Each row below holds a small network's activations on one input, seen along a few directions.
In each table, some parts of the input vary, and every possible input appears once, in random order.
Descriptions start from the smaller parts, as in this example, which fits no table here: one of 3 separate values, together with either a single point or one of 11 places along a line or (one of 4 places along a line, together with one of 5 places around a ring).
Shared parts are said once, and a part with two or three values counts as separate values.

Other details of the inputs vary at random and push rows far along three fixed directions, the same in every table; ignore that.

Table:
row 1: [4,-20,-23,-24,-14,-18,-60,1,-14,48,19,15,-19]
row 2: [-4,12,-3,19,12,3,16,-16,16,25,0,17,-7]
row 3: [-14,-38,-26,-54,17,-19,-47,40,9,2,68,-18,-7]
row 4: [-16,-2,14,-9,18,3,28,25,-11,-64,5,-34,8]
row 5: [40,13,23,7,-1,18,30,-1,7,-37,0,-19,8]
row 6: [-54,-21,-16,-17,2,-4,-9,-29,-39,26,33,-13,-36]
row 7: [42,-4,-20,-29,3,7,-48,2,23,39,45,16,7]
row 8: [59,28,-9,4,-3,39,-21,-12,53,9,-15,27,26]
row 9: [22,47,17,40,11,33,39,-8,34,-12,-26,16,32]
row 10: [-21,2,25,-7,19,-5,43,6,-18,-60,-12,-38,-3]
row 11: [-53,-26,-12,6,-19,-22,20,-37,-73,50,5,10,-50]
row 12: [-42,1,18,20,-9,-9,27,15,-27,-28,-10,-19,-6]
row 13: [53,7,-30,-10,-11,7,-39,-9,24,74,11,42,3]
row 14: [46,18,-10,0,-4,27,-15,-10,37,19,-16,15,11]
row 15: [-47,-14,-8,-15,20,-18,6,-9,-31,0,21,-11,-22]
row 16: [-27,-28,-11,-23,-16,-31,-30,-2,-49,29,27,-3,-34]
row 17: [-3,6,-17,28,-20,4,22,-46,-25,78,-16,42,-24]
row 18: [18,-33,-18,-50,2,1,-35,21,4,-18,19,-19,-8]
row 19: [-53,-27,-8,6,-6,-21,22,1,-35,14,2,-3,-33]
row 20: [29,29,15,47,-1,17,34,-20,36,21,-51,37,11]
row 21: [17,-11,-47,-24,8,-15,-53,5,29,85,16,47,-10]
row 22: [-37,-4,5,4,-16,-9,-12,-19,-34,16,-9,-8,-27]
row 23: [-20,-9,1,-5,2,9,15,-14,-22,-23,4,-28,-21]
row 24: [-9,25,-13,52,-6,13,35,-30,15,62,-22,42,-9]
row 25: [-3,-26,1,-26,-3,1,-11,7,-14,-30,3,-24,-14]
row 26: [6,-31,-16,-26,3,-30,-20,16,-12,-17,20,-11,15]
row 27: [5,4,-32,3,2,4,-14,-2,12,58,-13,49,6]
row 28: [-11,24,3,47,-17,-17,11,-37,-12,45,-28,29,15]
row 29: [17,-29,-55,-30,1,-28,-54,1,3,63,26,35,11]
row 30: [-2,-3,24,4,-2,-24,15,12,-16,-61,-1,-36,23]
row 31: [-51,-17,13,-3,-15,-22,0,-15,-60,5,4,-26,-35]
row 32: [52,7,-2,-33,-10,11,-74,23,45,-7,4,7,27]
row 33: [-26,15,47,27,-1,-10,44,0,-11,-43,-29,-28,-6]
row 34: [34,33,7,46,2,11,39,-27,23,-3,-24,15,38]
row 35: [23,55,39,56,-3,17,29,-23,31,5,-62,28,27]
row 36: [-55,0,3,9,-9,5,38,-39,-49,-5,-15,-18,-30]
row 37: [-38,-5,18,0,6,-22,9,2,-30,-24,-11,-15,-13]
row 38: [-21,-15,-9,-23,14,0,-10,28,1,-16,44,-19,7]
row 39: [23,9,-44,13,-5,-12,-24,-26,16,82,0,51,19]
row 40: [-6,-29,-29,-38,3,-10,-42,-1,-19,27,48,-7,-23]
row 41: [49,4,-6,-22,-8,17,-53,12,37,-9,-3,13,20]
row 42: [76,-3,-8,-23,4,-10,-54,36,51,-25,14,5,53]
row 43: [-6,-10,31,-2,14,-3,52,17,-4,-70,-15,-41,-4]
row 44: [-20,-4,18,2,7,1,30,19,-16,-50,-16,-19,6]
row 45: [-36,-22,-1,1,-8,-7,29,-26,-53,9,-4,-15,-36]
row 46: [25,10,21,10,-5,2,0,33,33,-33,-10,-9,16]
row 47: [-5,3,3,2,3,7,26,28,6,-29,1,-19,11]
row 48: [-10,21,-15,31,8,7,7,-40,20,80,-3,50,-9]
row 49: [29,-29,-29,-43,0,-19,-74,53,35,18,34,14,6]
row 50: [31,13,0,-3,-9,3,-40,39,41,8,-1,15,29]
row 51: [-3,0,-8,5,8,-12,11,-12,-6,-9,20,-8,17]
row 52: [-12,-14,0,-19,14,-16,2,2,-12,-33,41,-31,19]
row 53: [-85,-5,-4,14,-10,-27,5,-15,-61,37,-8,9,-31]
row 54: [31,-12,-15,-53,18,-2,-42,56,29,-33,26,-14,26]
row 55: [39,-5,6,-13,-6,5,-30,12,13,-10,2,-4,5]
row 56: [-70,-29,-20,-9,-15,-13,-1,-35,-64,30,0,5,-45]
row 57: [22,51,25,60,-5,28,36,-13,28,2,-58,36,30]
row 58: [-42,-35,-31,-34,7,-39,-50,5,-33,42,21,18,-30]
row 59: [-73,6,3,18,11,-1,40,-25,-43,10,7,-3,-15]
row 60: [-32,1,14,9,10,6,43,17,-14,-52,15,-36,2]
row 61: [-10,-2,5,-19,5,13,0,-7,-7,-40,17,-29,-5]
row 62: [38,18,36,5,-6,21,1,13,25,-65,-23,-30,19]
row 63: [-10,-1,-4,7,12,-5,15,-6,4,9,0,5,-14]
row 64: [46,14,-9,3,-11,0,-54,28,60,47,-4,38,21]
row 65: [39,-4,-6,-46,30,3,-49,31,46,-16,36,-2,26]
row 66: [15,-20,0,-52,-4,-6,-60,31,5,-44,21,-26,5]
row 67: [-9,-4,32,13,3,5,65,21,-4,-70,-16,-42,0]
row 68: [12,9,29,9,12,14,40,25,24,-67,8,-38,15]
row 69: [29,36,33,43,-3,11,24,-4,38,-10,-45,15,17]
row 70: [40,7,-2,-2,-9,17,-33,0,29,6,-14,13,8]
row 71: [11,-23,-28,-24,-2,-5,-39,40,16,17,17,17,9]
row 72: [38,-11,22,-38,-7,-11,-37,38,5,-43,24,-32,10]
row 73: [14,20,3,35,-6,22,38,4,24,6,-30,19,20]
row 74: [13,7,41,2,4,13,49,4,-13,-80,14,-54,2]
row 75: [-48,-24,-8,-4,0,-32,-4,-4,-31,25,5,6,-36]
row 76: [20,3,34,4,-9,3,22,6,-13,-48,-5,-27,0]
row 77: [-7,14,-11,48,-22,12,20,-59,-21,84,-38,51,-23]
row 78: [-19,-9,9,-15,22,-9,19,7,-14,-41,7,-24,-7]
row 79: [-66,-26,-13,-7,9,-26,22,-20,-54,22,-4,2,-36]
row 80: [44,41,18,50,-6,39,41,-37,25,10,-38,17,14]
row 81: [-2,1,19,-7,8,19,21,-3,-4,-59,8,-45,-4]
row 82: [-11,0,-9,9,0,-3,17,6,6,20,0,4,-9]
row 83: [-37,-2,-21,17,-1,0,17,-3,-16,31,6,13,-12]
row 84: [10,-23,-2,-44,0,7,-17,15,-2,-46,10,-27,0]
row 85: [16,31,13,46,2,16,33,-31,19,24,-55,42,12]
row 86: [12,43,12,35,-4,42,22,-48,25,16,-22,20,14]
row 87: [-38,5,-12,14,-7,-13,-12,-5,-22,40,-13,28,-9]
row 88: [17,-24,-5,-50,11,1,-42,19,3,-19,54,-30,-1]
row 89: [45,19,16,9,-2,24,19,-7,19,-17,-18,-10,12]
row 90: [11,21,12,34,-9,15,19,14,21,-8,-25,13,21]
Description of these inputs: one of 9 places along a line, together with either a single point or one of 4 places along a line or one of 5 places around a ring.
Changing only the place on the line of 9 turns row 75 into row 43. The same change can be made to row 55. Which row results? -> row 45
Changing only the place on the line of 9 turns row 2 into row 63. The same change can be made to row 15. Which row results? -> row 78
Changing only the place on the line of 9 turns row 69 into row 20. The same change can be made to row 66. Which row results? -> row 56
Change only the place on the ring of 5 in row 47. List by row number the other rows that result. -> row 10, row 21, row 54, row 82
List by row number the other rows that have the place on the line of 9 in common with row 65. -> row 3, row 6, row 7, row 38, row 48, row 52, row 59, row 86, row 88
Change only the place on the line of 9 in row 72. List by row number the other rows that result. -> row 5, row 7, row 11, row 13, row 16, row 17, row 74, row 76
A walk changes only the place on the line of 9. It starts at row 22 and steps to row 62. List the rest of the walk in order. -> row 70, row 25, row 18, row 14, row 23, row 81, row 6

Table:
row 91: [-44,-13,-18,-26,7,-7,-45,33,9,14,28,6,-12]
row 92: [41,6,-13,5,3,-19,-34,1,28,53,14,45,28]
row 93: [-68,5,21,18,-1,-23,42,-10,-56,-27,-22,-18,-10]
row 94: [60,12,-17,-6,10,30,-16,6,39,4,13,9,39]
row 95: [-37,-6,26,-13,4,-14,4,29,-26,-58,-8,-36,-21]
row 96: [8,14,-9,49,2,-6,51,-10,28,16,-28,25,21]
row 97: [29,53,32,40,4,27,15,9,45,-16,-48,13,33]
row 98: [56,0,-21,-17,-15,22,-51,-28,22,44,-13,34,-9]
row 99: [-62,-14,20,16,-4,-44,39,-19,-74,-8,4,-31,-24]
row 100: [-34,6,30,1,19,16,36,41,15,-70,0,-40,8]
row 101: [21,-9,-13,13,-20,-21,-23,-24,-13,78,-21,47,-15]
row 102: [-19,48,24,54,-7,31,21,-9,27,10,-45,16,6]
row 103: [-53,-40,-15,-34,-7,-27,-41,17,-41,22,6,2,-49]
row 104: [43,27,5,35,-1,23,51,3,34,-10,-9,12,24]
row 105: [65,14,-9,-28,-3,28,-57,-15,42,28,9,12,-3]
row 106: [38,-3,-43,-9,1,20,-13,-7,28,57,18,32,16]
row 107: [2,-6,34,13,-24,5,34,-2,-38,-52,-18,-32,-16]
row 108: [-41,-45,-32,-27,11,-49,-19,25,-22,5,38,-11,-2]
row 109: [38,-8,-12,-35,26,-8,-33,57,42,-29,17,5,43]
row 110: [34,5,-10,14,-16,-17,-33,0,29,32,-22,28,18]
row 111: [-90,-4,9,21,12,4,66,10,-27,-15,-6,-22,-32]
row 112: [10,5,21,-12,14,-6,6,34,21,-63,-2,-12,36]
row 113: [10,-24,-25,-53,29,-10,-34,75,37,-27,37,-12,10]
row 114: [-52,-43,-8,-36,-12,-9,-47,27,-24,9,10,-3,-48]
row 115: [-46,-7,8,16,-25,-17,25,-26,-67,15,-3,-14,-36]
row 116: [41,9,19,-32,5,26,-20,-3,30,-46,20,-36,9]
row 117: [22,5,38,-10,1,19,21,-9,-10,-89,-10,-54,-3]
row 118: [-13,34,18,37,6,14,22,0,23,10,-27,24,18]
row 119: [-22,10,13,22,-15,-7,22,-13,-40,-12,3,-16,-8]
row 120: [-11,-3,-57,6,4,9,-1,-47,-2,93,14,50,-26]
row 121: [-36,27,-7,58,6,23,60,-78,-29,47,-21,30,-22]
row 122: [41,44,33,50,-8,28,43,-13,26,-23,-20,12,35]
row 123: [-3,-4,25,-12,-17,8,22,-8,-35,-55,-7,-53,-2]
row 124: [-81,-23,-9,-14,-12,-17,-23,10,-40,24,5,-7,-50]
row 125: [17,1,21,-26,8,10,-3,0,-6,-75,14,-49,6]
row 126: [-39,-40,-35,-32,-14,-37,-48,2,-48,58,-3,33,-37]
row 127: [0,16,10,42,-35,29,34,-61,-28,42,-51,19,-13]
row 128: [-1,37,4,42,15,18,30,3,32,23,-33,31,18]
row 129: [63,-21,-23,-70,31,19,-68,28,54,-12,62,-14,14]
row 130: [3,-39,-42,-35,16,-42,-22,27,-4,46,46,11,-6]
row 131: [-12,-18,-41,-24,15,-22,-9,26,8,29,14,26,2]
row 132: [18,-12,37,-31,-6,23,8,-9,-10,-70,1,-56,-26]
row 133: [-17,-28,-19,-41,-4,-36,-52,26,-23,12,12,6,-13]
row 134: [80,5,1,-12,-7,-14,-50,21,41,24,0,23,29]
row 135: [-25,24,-4,43,-17,20,35,-64,-22,51,-16,31,0]
row 136: [12,-4,24,2,1,-21,1,29,8,-74,-3,-42,31]
row 137: [54,10,-10,4,6,12,-13,16,40,11,19,23,31]
row 138: [-46,-41,-13,-20,4,-50,-17,19,-28,-17,31,-23,-3]
row 139: [4,10,-33,2,1,12,-30,-46,6,70,14,43,-4]
row 140: [-51,-31,-20,-30,-9,-17,-21,-14,-68,5,33,-33,-24]
row 141: [40,13,10,-10,21,39,34,-3,41,-40,13,-28,8]
row 142: [38,39,23,17,4,45,17,-38,39,-2,-5,5,15]
row 143: [-14,24,13,69,3,-9,71,-45,-14,43,-29,29,4]
row 144: [24,-15,35,3,-9,-11,13,24,2,-83,-28,-39,12]
Changing only one part turns row 122 into row 118. The same change can be made to row 104. Which row results? -> row 113
Changing only one part turns row 129 into row 109. The same change can be made to row 141. Which row results? -> row 131
What do these inputs look like to the network? -> one of 6 places along a line, together with one of 9 places along a line
Change only the place on the line of 6 in row 106. List by row number the other rows that result. -> row 94, row 123, row 127, row 135, row 140
Change only the place on the line of 9 in row 105. List by row number the other rows that result. -> row 95, row 110, row 115, row 117, row 123, row 124, row 133, row 134
